A small network was shown many inputs. Here are its activations along a few directions, one row for each input.
Each table varies a few parts of the input and shows all the possible inputs, shuffled.
A made-up example of a description, with smaller parts first: one of 2 separate values, together with either a single point or one of 11 places around a ring or (one of 4 places along a line, together with one of 8 places around a ring).
Shared parts are said once, and a part with two or three values counts as separate values.

Other details of the inputs shift rows strongly along two fixed directions, in all tables alike. That doesn't count.

Table:
row 1: [-22  24  11  39  38 -13   2   0 -33  13 -34   1  13   5 -17  -3  13]
row 2: [-27 -23   4   6  -5  41  -1   2 -12   4  24  14   2  20  11 -22   7]
row 3: [-18  32   5  38  38 -29  -6  11 -28  15 -27  -5  13   0 -12  -3   8]
row 4: [ 27   7   6  -8   9 -19   4  -9   7  -2 -23  -6  -8 -15 -10  10  -1]
row 5: [ -2   8   3  10   9  -1   8   3 -13   0 -11   0   8   2 -15  14  14]
row 6: [  0 -29  -7 -26 -32  27  -7   2  24  -8  37   5  -9   5  26 -17 -16]
row 7: [ 14  16   0  -4  -1 -28   0   1   7 -11  -8  -7   2 -16 -11  29  -3]
row 8: [-19  -9   0   6  -3  23   5  -1  -6   2   2   7   7  17   6 -18  -3]
row 9: [ -6 -14   5   3   1  24  -2   2  -5   8   8   8  -3  11   8 -22   8]
row 10: [-13   0  -3   2  -6   2  -4   2   3  -2   8   2   5   6   8  -8 -11]
row 11: [ 19  11   4  -5   9 -28  -9  -4  11  -3 -13  -6 -10 -19   0   5 -11]
row 12: [ -7 -10  -1  -1  -6  21   5  -2   3   3   1   5   1  13   8 -18  -3]
row 13: [ 24   5   5 -10   9 -21   6 -12   8  -8 -22  -6  -5 -19 -12  17  -9]
row 14: [ 32 -41  -3 -59 -48  26   5 -24  53 -29  24   7 -20 -10  24  -1 -41]
row 15: [-26 -14  -5   7  -7  29  -5  19 -12   8  38   8   6  20  12 -19  15]
row 16: [ 14  11   3  -6   8 -34  -7  -9  10 -10 -17  -7  -5 -25  -4  15 -23]
row 17: [ 11  -9   2 -23 -17  -6  -8 -12  24 -16  12   2 -10 -15  11   9 -26]
row 18: [-2 -8 -4 -3 -9 16 10  5 -3 -2  7  3  6  8 -5  4  9]
row 19: [-13 -12   0   2  -6  26   5   0  -1   2   7   8   4  17   9 -19  -2]
row 20: [  4  19  -4   9  10 -25   2 -35 -15  10 -35 -10 -14  -8 -16  23  12]
row 21: [-8 -9  1  2  1 15  5  1 -9  2  5  4  4  6 -3 -5  6]
row 22: [ -4  10  -1  12  14 -13  -5  11 -11   9  -1  -6   3  -4  -4   0   9]
row 23: [ 49  11  -6 -34 -17 -41   3  -8  38 -21 -16 -16 -10 -32  -6  36 -24]
row 24: [ 40   7   0 -34 -11 -42  -1 -18  35 -24 -14 -12 -11 -37  -4  33 -34]
row 25: [ -9 -19  -7  -4 -17  38  10  13  -4   5  23   6   5  22   5 -12  18]
row 26: [ 22  12   2  -3   9 -21  10  -2   1  -5 -25  -7   2 -13 -18  22   2]
row 27: [-23 -16  -3  -1 -15  28  -6  11  -4   0  39   9   3  16  13 -10   8]
row 28: [-12 -15   2   4   4  23   0   2  -8   8   6   6  -1   9   6 -20   5]
row 29: [-3 -3 -1  2 -3  7 -6 12 -2  7 19  1 -1  6  6 -9 11]
row 30: [-21 -14 -11  -1 -21  30   1  20  -4   1  41   7   9  21   9  -7  13]
row 31: [-8  2 -7  7 -5  5  1 18 -7  3 18  0  8  9 -1  3 14]
row 32: [ -8 -21 -18 -24 -46  25  -6 -26  16  -2  36   2 -21  13  21   3   0]
row 33: [ 45  -3   6 -38 -10 -31   4 -32  38 -27 -30  -7 -16 -37  -4  25 -44]
row 34: [  7  18   4   1   5 -31  -5 -10  10  -9 -20  -4   1 -15  -2  14 -19]
row 35: [ -8 -12   4  -3  -4  20   4  -2  -5  -2  11   7   0   7   0  -2   6]
row 36: [-18  35   6  45  42 -27  -8  15 -33  23 -28  -5  12   5 -12 -11  21]
row 37: [  0  26   5  32  35 -18   6  14 -31  18 -31  -6  10   3 -26   6  33]
row 38: [ -4  -4   3   5   1  16   3   0  -1   6  -4   5   1  13   5 -19   4]
row 39: [ -2   6   3   7  13 -15  -8   3  -4   2  -3  -2  -1  -9   1  -1  -6]
row 40: [  1  -2  -6  -3 -14  11  -1  18   2   3  23   0   2  11   4  -2  15]
row 41: [-15   3  -3  10   1   5  -5  10  -3   7   6   0   5  10   9 -16  -1]
row 42: [-12  22   8  38  46 -16   3  10 -40  22 -32  -6  10   0 -23  -3  27]
Description of these inputs: one of 2 separate values, together with either a single point or (one of 4 places along a line, together with one of 5 places along a line).
- The inputs of row 39 and row 14 match in every part but the choice among 2 separate values. If row 24 is changed in the same way as row 39 into row 14, which row does it become? => row 21
- The inputs of row 38 and row 36 match in every part but the choice among 2 separate values. If row 8 is changed in the same way as row 38 into row 36, which row does it become? => row 10
- Change only the place on the line of 5 in row 17. List by row number the other rows that result. => row 6, row 11, row 16, row 39
- Change only the choice among 2 separate values in row 2. List by row number the other rows that result. => row 17

Table:
row 43: [ 42 -11  -9 -51 -43 -14   4 -17  47 -30  12  -7 -15 -24   5  35 -28]
row 44: [  8  -3  -4 -20 -20 -10 -11 -11  28 -12  12  -1 -10  -9  17   1 -27]
row 45: [ 24  19   8  -2  18 -38   5 -27   3  -8 -48  -9  -7 -26 -21  27 -13]
row 46: [  5  22  10  21  36 -31   2 -16 -22   9 -44  -8  -3 -16 -23  14   9]
row 47: [-13   6  -6  20   5  11   2  24 -21  16  12   0   9  18  -6  -6  33]
row 48: [  6  -4   3  -2   3   7   4   6   4   2  -4   1   2   4   3 -14  -2]
row 49: [  3 -20 -11 -21 -33  27   1   9  14  -4  39   2  -5  11  13  -1   8]
row 50: [-29 -10 -14   3 -25  25 -10   7  -5   8  42   4  -3  23  18 -10  14]
row 51: [-28   1   5  31  26  17  -3  20 -32  20   2   5  11  17  -2 -26  23]
row 52: [-27   4   4  26  17  10  -5  22 -25  11  11   6  14  13  -2 -14  16]
row 53: [-19  -1   3  20  14  13  -5  23 -19  13  12   4   9  13   2 -19  18]
row 54: [-32 -24  -7  -1 -23  44  -6 -13  -5   9  31  12  -8  28  24 -27   4]
row 55: [-15 -29  -7 -20 -34  35  -8  -8  21  -6  38  10  -9  14  31 -24 -19]
row 56: [ 32  25   8  -8  14 -50   4  -7  19 -18 -39 -11   3 -32 -16  30 -27]
row 57: [-10  -1  -6   5  -3   6  -2  11 -12   6  21  -1   2   6  -2   6  20]
row 58: [-34   5   3  32  20  21   8   3 -36  16 -10   7  14  23 -11 -13  24]
row 59: [-17  -4   5  15  15  10  -3   8 -17   9   5   4   5   6   1 -15   8]
row 60: [ -8  39   1  37  36 -37   3  13 -33  11 -31 -10  17  -6 -30  25  23]
row 61: [ 42 -20  -1 -48 -32   2   7 -32  44 -22  -6  -2 -22 -18   9  14 -28]
row 62: [ 10 -29  -2 -33 -32  24   2  -8  30 -19  24   7  -6  -1  18  -5 -26]
row 63: [ 30  21   8  -8  16 -46   7 -14  16 -16 -46 -10   1 -31 -17  26 -29]
row 64: [ 12  25   8  21  35 -28   7  -9 -19  12 -51  -8   1 -10 -23   6  12]
row 65: [-1 -5  3 -2  1  1 -5  8  2 -2 12  2  0 -2  4 -3 -3]
row 66: [ 18  -6   0 -15 -10   3   2   8  19  -7   6   1  -1  -2   7  -5  -9]
- What do these inputs look like to the network? => one of 4 places along a line, together with either a single point or one of 5 places along a line
- The inputs of row 64 and row 66 match in every part but the place on the line of 4. If row 61 is changed in the same way as row 64 into row 66, which row does it become? => row 53
- Change only the place on the line of 5 in row 59. List by row number the other rows that result. => row 48, row 51, row 62, row 63
- Change only the place on the line of 4 in row 46. List by row number the other rows that result. => row 57, row 59, row 65
